These are the activations of a small neural network, seen along a few directions. Each row is one input.
Each table varies a few parts of the input and shows all the possible inputs, shuffled.
Descriptions start from the smaller parts, as in this example, which fits no table here: line(6) and (point or ring(11) or (values(3) and ring(5))).
Shared parts are said once, and a part with two or three values counts as separate values.
In the rows, zero is written as 128.

Other details of the inputs vary at random and push rows far along two fixed directions, the same in every table; ignore that.

Rows:
R1: [156 121 119 161 113 192 104 114 105  84 103]
R2: [128 127  87 143 150 101 150 152 130  96 153]
R3: [139 100 107 139  89 173 114 114 121 138 108]
R4: [126 142 109 143 134 101 171 152 117  90 154]
R5: [125 111  86 123 133 103 158 141 128  95 154]
R6: [ 80 128 125 115 154 106 151 102 146 116 142]
R7: [140 138 127 110 170 102 169 139 111 129 165]
R8: [167 124 120 146 109 185  98 121 110  82  95]
R9: [ 82 122 170 128  67  99  44 149 169 216 155]
R10: [101 140 125  97 158  97 142 126 142 104 140]
R11: [104 131 146 116 150  90 156  85 153 118 150]
R12: [160 145 152 109 124 161  86 127 115 156  72]
R13: [129 109 145 124 132 197  93 111  90 103 110]
R14: [112 139 119 103 158 107 123 129 141  92 180]
R15: [160 125 144 131 154 187 107 114  79 116  93]
R16: [114 125  86 146 150 106 157 132 146 114 150]
R17: [124 150 141  93 151  91 148 110 148 109 147]
R18: [130 137 123 138  68  79  62 211 128 192 136]
R19: [143 119 149 118 129 193  78 113  97 101  99]
R20: [123 153 130  99 156  94 138 126 124 102 173]
R21: [123 135 171 117  71  89  89 159 139 250 125]
R22: [124 120 125 133  57  94  99 200 124 209 149]
R23: [124 144 117 134 127  92 179 137 143 100 135]
R24: [139 129 155 112 111 172  74 100 148 116 107]
R25: [108 129 143 125 157  96 149  96 130 114 170]
R26: [ 94 127 134 134 171 101 169 120 139 137 135]
R27: [104 140 172 125  73  86  55 200 130 231 115]
R28: [ 94 120 133 141 176 111 169 131 121 129 148]
R29: [135 150 118 114 184  98 155 146 113 117 143]
R30: [148 124 156 136 141 185 113  83 118 139  66]
R31: [175 106 108 124 105 178 104 115 106  93  84]
R32: [164 129 132 142  95 181  95 106 133  94  70]
R33: [140 109 157 144 149 188 107 127  79 120  95]
R34: [148  99 111 134 100 179 122  82 139 116  76]
R35: [120 111  96 133 132 112 188 127 144 129 147]
R36: [144 152 128  86 158  98 176 131 140 138 130]
R37: [ 96 139 142 165  57 101  96 177 136 207 158]
R38: [114 133 124 123 186 105 157 155 112 117 146]
R39: [128 129 141 116  37  80  91 198 151 226 110]
R40: [156 105 122 137 106 187 154  88 138 121  69]
R41: [ 92 121 131 126 162 113 138 102 149 106 178]
R42: [128 123 135 117 167 104 179 117 123 142 155]
R43: [117 138 135 114 157 103 139 115 118 100 178]
R44: [135 122  88 103 126  91 167 131 157 105 125]
R45: [138 128 144 166  84 181 118 100 135 143  84]
R46: [137 139  98 124 148  88 154 141 162 100 122]
R47: [177 113 114 126 110 182 134 119 104 102  81]
R48: [107 134  99 155 139 111 154 122 148 105 160]
R49: [148 150 117  96 172 107 168 140 118 127 155]
R50: [134 111 148 128 130 195  78 100 118  98 130]
R51: [144 126 124 159 103 182 111  79 137 107  82]
R52: [154 119 117 153 109 178 110  90 135 121  70]
R53: [ 83 125 125 120 163 113 149 117 125 113 159]
R54: [107 133 162 136  92  85  80 173 108 225 139]
R55: [118 143 106 155 137 112 171 147 119  91 165]
Each input here is: ring(5) and (line(5) or ring(6)).
The inputs of R9 and R24 match in every part but the ring(5) part. If R26 is changed in the same way as R9 into R24, which row does it become?
Answer: R27
A walk changes only the ring(6) part. It starts at R38 and steps to R19. List the rest of the walk in order.
Answer: R14, R20, R49, R29
Change only the ring(5) part in R42. List by row number the other rows that result.
Answer: R7, R21, R36, R49
Change only the line(5) part in R22. List by row number the other rows that result.
Answer: R1, R2, R5, R55

Rows:
R56: [146 127 154 116 106 164 107  97 127 143 100]
R57: [ 91 127 131 125 121  94 134 127 153 150 145]
R58: [147 125 153 112 126 167  99 106 114 124 116]
R59: [107 135 119 134 148  89 160 129 139 139 151]
R60: [125 115 134 121 165 165 132  88 123  84 121]
R61: [ 97 136 130 128 159  96 154 131 131 115 174]
R62: [141 124 160 141 119 169  81 129 102 143 106]
R63: [121 126  92 128 145  87 185 137 138 110 154]
R64: [149 127 129 135 107 160  94 127 122 120 106]
R65: [153 121 128 135 108 168  99 140 103 134 113]
R66: [116 132 114 112 164  81 176 118 144 117 144]
R67: [154 120 126 136 118 169 106 125 115 116 113]
R68: [153 116 123 138 113 166 125 115 134 117  98]
R69: [118 136 145 114 116  92  83 161 124 174 145]
R70: [114 143 131 132  75  96  75 175 131 175 135]
R71: [117 133 111 133 103  86 139 146 156 140 134]
R72: [119 126  99 127 140  84 183 146 133 115 150]
R73: [120 131 125 134  75  93 104 159 152 173 136]
R74: [143 129 132 123 168 163 162  95 124  97  96]
R75: [127 119 151 146 109 167 109 100 122 142 105]
R76: [148 122  94 127 189 158 190 102 105  39 125]
R77: [111 145 136 119 142 100 121 162 127 150 151]
The inputs of R58 and R56 match in every part but one. If R77 is changed in the same way as R58 into R56, which row does it become?
Answer: R74
What do these inputs look like to the network?
Answer: values(2) and (line(5) or ring(6))
Change only the values(2) part in R66. List by row number the other rows that result.
Answer: R69

Rows:
R78: [ 97 132 117 102 196  94 178 110 137  87 177]
R79: [132 124 152 124 136 171  96 100 115 120 116]
R80: [105 141 116 113 199  88 189 109 135  80 180]
R81: [150 121 119 144 125 165 123 137 105 114 105]
R82: [129 137  96 108 172  85 204 125 141  90 151]
R83: [157 122 137 122 105 168 105 119 114 129 104]
R84: [138 124 148 123 149 166 114  97 118 116 104]
R85: [158 114 118 139 100 172 106 127 113 111  95]
R86: [138 112 133 143 114 167 126 100 126 132 105]
R87: [131 123 152 116 143 157 105 110 118 131 110]
R88: [105 130  91 126 166  87 207 109 158  72 159]
R89: [ 90 133 133 135  74  46 114 187 154 229 162]
R90: [155 124 121 140  96 161 107 121 135 129  84]
R91: [131 131 169 134 102 163  65 131 104 160 117]
R92: [156 121 125 143  94 174  99 109 132 116  91]
R93: [134 133 150 130 140 153 112 119 109 129 112]
R94: [122 128  83 132 185 106 200 128 124  55 165]
R95: [ 88 149 159 119  93  37  83 198 141 225 176]
R96: [ 84 141 127 131  70  35 116 193 163 211 163]
R97: [160 120 115 137 100 162 111 133 116 124  85]
The inputs of R94 and R81 match in every part but one. If R79 is changed in the same way as R94 into R81, which row does it become?
Answer: R84
What do these inputs look like to the network?
Answer: values(2) and (point or line(4) or line(5))
Change only the values(2) part in R87. List by row number the other rows that result.
Answer: R78
Change only the values(2) part in R96. List by row number the other rows that result.
Answer: R88
